A small network was shown many inputs. Here are its activations along a few directions, one row for each input.
In each table, some parts of the input vary, and every possible input appears once, in random order.
Descriptions start from the smaller parts, as in this example, which fits no table here: one of 2 separate values, together with either a single point or one of 9 places around a ring or (one of 4 places along a line, together with one of 5 places around a ring).
Shared parts are said once, and a part with two or three values counts as separate values.

Other details of the inputs shift rows strongly along two fixed directions, in all tables alike. That doesn't count.
To show where, the next rows are all for the same input, with only those details redrawn:
-24  3  -28  -18  -17  -9  10  -3  -17  0  15  46  15  -6  21  20
9  0  13  3  2  -4  -11  -3  -2  -1  -10  -3  5  7  -3  -12
10  2  10  13  8  -5  -18  -9  -7  2  -18  -1  13  8  -10  -15
7  2  9  2  3  -3  -8  -4  -3  0  -5  1  8  6  -2  -10
7  3  6  13  8  -6  -18  -9  -8  3  -21  0  11  8  -7  -14
8  1  10  6  4  -3  -14  -6  -5  -1  -12  -3  8  7  -6  -16

A family of inputs:
r1: 15  10  6  4  9  1  -7  -6  -5  2  -16  -6  14  3  -9  -15
r2: 9  -6  27  -34  -20  14  21  13  35  -15  33  -5  -22  -8  5  -2
r3: -15  -7  -21  -8  -7  -3  20  5  -8  -7  12  41  7  -18  17  27
r4: -10  -7  12  21  3  2  -18  -3  6  14  -15  -12  8  10  -9  -5
r5: 17  13  3  12  14  -8  -13  3  -7  3  -27  -15  8  2  -11  -16
r6: 1  -1  -14  12  17  -6  -17  5  -2  -3  -15  -6  0  0  -14  1
r7: -21  1  -27  -3  -6  1  14  6  -4  -9  16  33  0  -17  19  24
r8: 7  -18  33  -28  -13  26  34  17  26  -10  37  -25  -34  -16  8  -3
r9: -7  -6  10  9  1  5  0  -4  13  10  3  -2  -1  -1  -7  -1
r10: 7  10  -6  15  6  -1  -6  2  -15  12  -18  -12  0  2  -9  -5
r11: -23  -3  -12  -9  -15  -6  -1  -1  0  1  -2  28  8  -3  12  20
r12: 13  1  12  14  9  -3  -20  -9  -6  0  -21  -8  8  8  -11  -20
r13: -22  6  -33  -1  -2  -9  8  9  -21  12  6  16  0  -3  2  30
r14: 6  6  0  4  2  12  -1  -6  -5  9  -9  -11  2  3  -6  -12
r15: -9  -1  -36  3  3  -17  20  -22  0  3  14  13  5  0  22  33
r16: 15  -1  21  -41  -9  13  21  32  23  -18  32  -28  -32  1  3  0
r17: 6  -11  23  -29  -9  21  14  24  27  -15  39  -48  -39  -6  -6  -1
r18: 12  0  -10  11  5  -14  14  -15  10  -15  -4  -9  -3  10  0  4
r19: -6  -2  5  18  10  11  -1  -2  3  6  0  -19  -14  -11  -7  -5
r20: 4  -3  9  15  1  6  -12  -4  -4  12  -10  -11  1  11  -6  -14
- The inputs of r9 and r2 match in every part but one. If r20 is changed in the same way as r9 into r2, which row does it become? => r12
- What is each input in this table made of? => one of 2 separate values, together with either a single point or one of 9 places around a ring

A family of inputs:
r21: 15  -16  36  17  9  5  -31  3  15  2  -24  -7  1  8  -23  -19
r22: 20  0  26  17  -1  -2  -14  -19  17  -4  -21  -23  5  24  -10  -27
r23: -24  -12  8  -30  -16  13  13  20  15  5  48  -6  -25  -6  6  18
r24: -14  3  -1  -27  -25  14  25  -1  11  18  37  -4  -7  6  13  5
r25: 13  -1  2  -41  -25  -3  28  9  3  -27  33  -1  -16  6  22  0
r26: 12  -5  10  34  21  12  -8  -8  0  21  -8  -28  -10  -10  -24  -20
r27: 11  10  1  -52  -14  -1  16  28  17  -26  29  9  -12  -13  11  2
r28: 26  6  20  2  17  2  -20  18  3  -6  -34  -19  -3  0  -28  -26
r29: -16  -16  -11  -13  -9  15  24  -3  9  -6  32  1  -14  -20  16  15
r30: -12  12  -17  -33  -9  13  14  31  -1  4  32  -6  -18  -12  -4  12
r31: 12  11  27  2  7  16  -17  29  -7  3  -22  -30  -12  -7  -22  -21
r32: 39  2  30  5  13  0  -11  3  -6  -3  -24  -26  3  18  -13  -34
r33: -44  -6  -18  25  0  -8  -23  1  -25  21  -16  45  17  -8  5  23
r34: -4  -4  12  -32  -32  9  23  -3  19  3  19  19  8  8  17  2
r35: -36  -2  -29  35  4  1  -2  -11  -29  22  -19  44  17  -24  7  18
r36: 10  6  -5  11  16  5  -23  10  -2  -3  -17  -34  -4  0  -22  -10
r37: -17  17  -44  8  6  -15  0  -12  -46  23  -5  29  24  7  11  16
r38: 2  0  -6  -37  -21  8  21  9  -1  -12  38  -11  -13  5  22  9
r39: -2  19  -36  7  5  -39  -6  -20  -40  2  -21  51  36  3  16  9
r40: 26  4  28  12  13  9  -15  7  -14  5  -24  -36  -1  13  -9  -33
r41: 13  -7  33  11  12  -9  -26  -2  19  -11  -12  -12  0  7  -14  -15
r42: 15  -8  -10  38  32  -17  17  -2  28  2  -16  -55  -26  3  -14  23
r43: -23  -3  -42  39  13  -10  0  -24  -20  -7  -14  48  25  -13  6  16
r44: -27  -14  0  -26  -15  5  3  10  9  -6  35  -2  -17  3  11  17
r45: 10  -17  27  17  9  -2  -30  -2  17  -16  -14  -20  -4  16  -19  -14
r46: 21  7  5  16  20  0  -24  10  2  -18  -27  -20  1  9  -23  -17
r47: -16  1  16  -26  -36  19  24  10  7  15  25  8  -3  -1  26  3
r48: -1  -12  18  -23  -17  18  34  8  16  -15  29  18  -16  -25  11  4
r49: 3  8  16  -39  -30  -5  23  -13  24  -7  25  14  6  -1  24  3
r50: -36  6  -51  23  1  -23  -12  -36  -29  28  -21  37  34  10  7  17
r51: 38  8  -10  31  31  -11  2  -19  9  -5  -22  -41  -14  15  -13  7
r52: -16  3  -35  29  22  -22  -3  -33  -20  -1  -22  58  36  -21  8  15
- What is each input in this table made of? => either one of 2 separate values or (one of 5 separate values, together with one of 6 places around a ring)
- Which other rows does r40 become when the choice among 5 separate values takes its other values? List them by row number. => r31, r33, r35, r47

A family of inputs:
r53: 11  -1  4  9  5  9  0  -3  1  10  -3  -19  -8  -1  -9  -8
r54: -3  2  -10  10  4  -12  -8  -9  -15  -1  -14  23  13  2  6  3
r55: -36  -14  -9  -29  -31  16  38  10  18  -8  42  16  -19  -25  30  23
r56: 4  -3  6  13  9  -2  -10  -7  7  -2  -4  -26  -3  14  -10  -7
r57: 18  -1  16  -1  -1  2  2  -3  7  -7  -3  -5  -3  5  0  -11
r58: -12  2  -4  -19  -17  7  16  4  -5  3  24  23  -1  -7  12  6
r59: 23  2  37  0  5  10  -8  5  5  3  -8  -38  -7  8  -9  -30
r60: 12  1  1  5  3  -2  0  -8  0  0  -14  1  6  7  -1  -11
r61: 6  -1  24  -24  -17  12  14  17  23  -8  22  -6  -15  0  2  -6
r62: 12  2  24  -24  -15  8  11  16  15  -2  10  -19  -10  3  5  -8
r63: -16  5  -26  2  -6  -15  -1  -8  -24  -1  -6  34  15  5  11  11
r64: 4  6  -3  -4  4  -1  -4  -1  -2  -1  -7  4  8  -1  -3  -9
r65: -11  -5  -13  14  11  -13  -4  -12  -2  6  -8  9  9  -1  0  11
r66: -7  1  -5  13  7  -1  -11  -7  -18  10  -14  20  17  -4  -3  2
r67: -5  6  -19  15  6  -7  -2  -3  -5  15  -16  8  10  1  -6  11
r68: 10  -1  -6  6  4  3  11  -4  3  -2  -2  -9  -1  0  1  3
r69: -10  8  -16  -21  -14  -4  11  6  -10  -4  8  20  8  -8  18  8
r70: -2  2  -9  11  7  -3  1  -11  3  8  -4  -3  3  6  0  3
r71: 12  4  7  -15  1  8  11  9  17  -8  11  -22  -17  -6  -3  -6
r72: -1  -3  11  -38  -20  15  26  14  11  -2  36  0  -12  -4  17  -2
r73: 7  -4  22  -14  -14  3  -3  -1  11  -10  11  -17  -8  10  -1  -13
r74: -21  -1  -24  7  4  -11  3  0  -9  8  -5  27  7  -8  -1  23
r75: -11  3  -6  1  -4  -7  -9  5  -8  4  -6  21  9  1  3  8
r76: 9  5  10  4  7  -1  -4  -8  8  3  -1  -25  -5  8  -4  -3
r77: 5  -3  8  6  4  5  -9  10  6  1  -5  -21  -8  10  -12  -2
r78: 14  -3  13  10  10  -7  -8  -5  -2  -6  -17  -1  9  1  -3  -9
r79: -21  2  -19  4  -1  -5  -6  -3  -23  10  -2  34  17  -4  10  10
r80: 0  7  -11  6  3  -12  -2  -10  -16  2  -14  15  12  4  8  -1
r81: 9  -3  4  -2  -4  5  19  3  8  -10  14  -10  -14  -2  3  4
r82: 11  -5  20  0  1  0  -15  -7  7  -1  -2  -8  -1  8  -4  -12
r83: -3  1  -9  23  9  0  -6  -7  -13  12  -8  1  2  -2  -12  -2
r84: -20  10  -27  -34  -18  1  27  10  -3  -8  34  24  -5  -16  23  31
r85: 7  -1  1  -5  3  9  -4  9  5  -10  5  -19  -11  2  -8  -3
r86: 7  -4  -2  13  11  -5  -4  -2  -2  -4  -6  -8  -5  2  0  1
r87: 4  6  -6  10  10  -2  -6  -2  -2  -2  -7  -3  -2  -6  -12  -2
r88: -11  4  -16  19  6  -9  -1  1  -6  8  -11  12  5  -1  -7  10
r89: 11  2  16  -2  -1  3  -4  4  9  6  -11  -9  -2  8  -7  -14
r90: 16  3  9  5  6  1  5  -1  4  -5  -3  -23  -9  4  1  -4
r91: -5  -5  8  -40  -29  8  27  4  19  -10  45  16  -11  -4  20  9
r92: 5  -1  -3  12  9  -2  -2  -3  -4  -5  -6  -13  -6  7  -3  0
r93: 5  -1  -6  19  22  -7  -15  -1  -3  -1  -21  -5  5  -4  -15  -4
r94: -2  -5  -1  6  5  7  -6  2  -5  4  1  -17  -3  5  -7  -3
r95: -17  -5  -25  -9  -6  -9  24  2  -2  -7  17  26  3  -15  19  26
r96: 7  -6  11  8  4  -5  -11  -12  4  1  -10  4  12  2  -5  -6
r97: 9  -4  29  -21  -9  13  6  13  19  -9  9  -8  -13  2  -2  -5
r98: -23  4  -22  3  -4  -7  -4  -2  -26  9  -2  28  17  2  7  7
r99: -9  -10  4  -31  -20  14  23  18  8  -6  42  -3  -24  -13  18  12
r100: -6  8  -16  10  6  -9  -6  -1  -10  15  -14  4  7  0  -5  14
r101: 4  -6  3  -21  -4  8  7  16  13  -14  22  -11  -20  -8  4  3
r102: 0  -2  -3  22  13  -7  -19  1  -3  7  -20  -7  2  1  -13  2
r103: 17  3  25  -5  -4  -2  -9  -8  11  -1  -3  -24  -1  8  -7  -20
r104: 6  3  4  5  4  0  -7  1  -1  -6  -7  6  6  0  -6  -12
r105: -29  0  -11  6  -12  10  2  -8  -4  4  2  34  10  -14  14  17
r106: -6  -3  -5  17  14  -10  -15  -10  0  6  -9  -3  1  6  -2  2
r107: 8  -1  22  -14  -14  8  -2  14  9  -6  3  -18  -11  8  -4  -10
r108: 21  2  26  4  7  14  -4  3  5  5  -3  -44  -16  4  -12  -16
r109: -3  1  -14  9  1  -8  -8  -19  -7  10  -15  17  19  6  0  -2
r110: -17  7  -25  -1  -3  -9  -6  1  -20  -2  -6  29  17  0  5  6
r111: 14  -1  14  3  11  3  -12  1  2  -8  -12  -6  5  -1  -12  -14
r112: 14  -3  14  20  11  1  -6  -8  15  1  -5  -25  -1  8  -14  -10
r113: -6  2  -14  10  7  -9  -19  0  -15  0  -15  19  18  -2  -2  -1
r114: -5  -4  -6  18  14  -2  -8  -5  -11  9  -10  0  3  -5  -12  0
- The inputs of r75 and r102 match in every part but one. If r91 is changed in the same way as r75 into r102, which row does it become? => r112
- The inputs of r69 and r84 match in every part but one. If r60 is changed in the same way as r69 into r84, which row does it become? => r68
- What is each input in this table made of? => one of 2 separate values, together with either a single point or (one of 5 separate values, together with one of 6 places around a ring)
- Which other rows does r74 become when the place on the ring of 6 takes its other values? List them by row number. => r67, r77, r88, r100, r102
- Which other rows does r101 become when the place on the ring of 6 takes its other values? List them by row number. => r71, r84, r85, r87, r93
- Which other rows does r92 become when the choice among 2 separate values takes its other values? List them by row number. => r63
- Which other rows does r64 become when the choice among 2 separate values takes its other values? List them by row number. => r71
